Each row below is a small network's average activation on inputs in which a field has the value named, seen along a few directions.
Related values have similar rows: they may be neighbours, one step apart, or belong to one group.
(in the rows, 500 means zero)
Strong random noise was added to every row along 7 fixed directions; ignore it. To show where, here is one row again and again, with new noise each time:
[274, 850, 582, 602, 382, 610, 565, 689, 550, 734, 271, 467, 706, 609, 242, 390, 527]
[637, 293, 616, 461, 194, 494, 660, 657, 390, 652, 936, 570, 496, 594, 517, 561, 416]
[590, 121, 227, 442, 479, 555, 432, 385, 334, 261, 532, 571, 168, 646, 563, 830, 325]
[545, 363, 850, 777, 461, 749, 633, 517, 600, 470, 496, 607, 350, 661, 487, 780, 377]
[687, 246, 742, 624, 318, 608, 569, 590, 396, 651, 512, 536, 639, 497, 562, 802, 470]
[547, 683, 406, 391, 547, 454, 493, 324, 595, 506, 498, 446, 450, 381, 533, 354, 686]
[367, 464, 249, 491, 590, 541, 692, 450, 595, 570, 446, 439, 252, 612, 504, 442, 362]
[551, 724, 404, 423, 778, 627, 474, 179, 474, 316, 190, 384, 265, 361, 315, 325, 508]
[397, 524, 109, 341, 663, 394, 848, 369, 697, 732, 608, 326, 232, 461, 625, 150, 441]


DUBAB, 13 values:
zavag: [455, 325, 297, 550, 489, 402, 257, 480, 560, 200, 556, 635, 451, 668, 589, 731, 589]
poma: [276, 553, 358, 555, 642, 598, 504, 462, 542, 393, 333, 478, 193, 716, 415, 499, 318]
duse: [334, 569, 414, 447, 606, 639, 267, 432, 473, 200, 252, 521, 397, 588, 464, 682, 449]
diro: [459, 483, 448, 592, 680, 511, 569, 504, 561, 441, 502, 448, 464, 406, 419, 376, 436]
zadav: [433, 481, 466, 450, 500, 540, 313, 603, 397, 262, 510, 609, 546, 620, 362, 473, 334]
goro: [817, 469, 341, 313, 655, 383, 358, 263, 285, 279, 492, 430, 441, 333, 478, 394, 600]
gare: [467, 449, 455, 374, 504, 334, 520, 515, 434, 475, 797, 551, 428, 479, 490, 185, 378]
dob: [386, 429, 633, 546, 432, 463, 311, 638, 473, 450, 418, 574, 641, 491, 595, 698, 505]
dit: [283, 574, 411, 426, 358, 408, 318, 633, 343, 517, 445, 464, 634, 492, 512, 555, 543]
gubaf: [550, 444, 640, 696, 711, 596, 589, 362, 716, 350, 376, 532, 336, 605, 649, 770, 543]
barir: [605, 586, 402, 509, 715, 502, 440, 454, 432, 504, 219, 395, 612, 352, 362, 389, 493]
vig: [597, 531, 462, 324, 470, 451, 630, 451, 481, 519, 841, 521, 328, 514, 475, 311, 457]
sug: [451, 535, 696, 536, 444, 508, 530, 585, 367, 404, 593, 576, 443, 496, 309, 309, 285]
DUBAB is arranged as a ring.
- Which values are neighbours of poma? Give them in the order they are listed. => duse, vig
- Which values are neighbours of sug? Give them in the order they are listed. => gare, dob
- Which values are neighbours of diro? Give them in the order they are listed. => zavag, zadav

GULI, 11 values:
kasu: [487, 464, 290, 433, 564, 421, 530, 492, 535, 536, 487, 442, 598, 424, 502, 347, 452]
gom: [615, 497, 371, 337, 480, 465, 439, 400, 511, 342, 596, 562, 425, 503, 563, 612, 640]
lan: [386, 380, 331, 451, 339, 360, 472, 661, 393, 482, 724, 549, 469, 629, 487, 405, 356]
pup: [449, 690, 402, 407, 426, 497, 334, 460, 552, 394, 532, 502, 420, 646, 440, 557, 606]
rotuf: [477, 494, 234, 456, 522, 458, 436, 388, 629, 384, 600, 580, 320, 626, 531, 478, 591]
pud: [364, 370, 396, 476, 398, 477, 437, 544, 449, 462, 551, 660, 303, 725, 574, 739, 461]
zete: [526, 688, 725, 554, 572, 557, 454, 354, 631, 355, 495, 515, 389, 360, 628, 524, 678]
dizuk: [466, 583, 598, 555, 372, 349, 520, 683, 721, 652, 734, 564, 746, 552, 600, 472, 691]
leg: [445, 378, 345, 466, 636, 503, 371, 339, 490, 367, 368, 498, 359, 432, 687, 654, 486]
fiti: [518, 884, 510, 570, 636, 493, 290, 321, 628, 279, 330, 494, 451, 458, 311, 326, 742]
zal: [424, 493, 628, 568, 610, 581, 546, 448, 513, 432, 362, 472, 494, 425, 512, 477, 396]
GULI is arranged as a ring.
- A walk along GULI starts at zal and steps to its neighbour leg. Put gom, pup, rotuf, zete in the order it reaches them. => zete, pup, gom, rotuf
- Which values are neighbours of dizuk? Give them in the order they are listed. => kasu, fiti

TEBU, 11 values:
buz: [511, 481, 459, 550, 665, 575, 631, 375, 643, 293, 537, 525, 99, 663, 559, 567, 423]
vom: [265, 503, 385, 574, 386, 520, 392, 624, 624, 642, 304, 517, 712, 627, 623, 819, 574]
noro: [524, 269, 16, 284, 545, 360, 545, 435, 329, 548, 566, 473, 382, 588, 499, 436, 362]
ludap: [594, 525, 566, 567, 590, 599, 412, 353, 548, 283, 343, 527, 364, 508, 592, 743, 578]
nep: [358, 373, 450, 614, 480, 622, 310, 548, 294, 409, 106, 547, 549, 564, 457, 790, 385]
dezom: [336, 636, 433, 549, 684, 504, 623, 521, 683, 557, 377, 384, 487, 509, 393, 239, 388]
kezi: [762, 209, 525, 472, 611, 399, 593, 315, 505, 410, 703, 473, 282, 243, 816, 481, 489]
gugav: [304, 749, 382, 430, 378, 521, 595, 681, 434, 536, 743, 587, 318, 844, 136, 256, 349]
nanu: [636, 226, 547, 497, 470, 456, 632, 541, 535, 594, 723, 507, 579, 449, 596, 484, 478]
ronus: [313, 516, 459, 472, 488, 588, 438, 481, 459, 374, 568, 575, 273, 643, 432, 532, 370]
borag: [770, 350, 735, 550, 490, 511, 407, 478, 332, 451, 369, 434, 709, 230, 480, 577, 519]
TEBU is arranged as a ring.
- Which values are neighbours of borag? Give them in the order they are listed. => dezom, kezi
- Which values are neighbours of ronus? Give them in the order they are listed. => vom, nep
- Which values are neighbours of noro? Give them in the order they are listed. => gugav, nanu
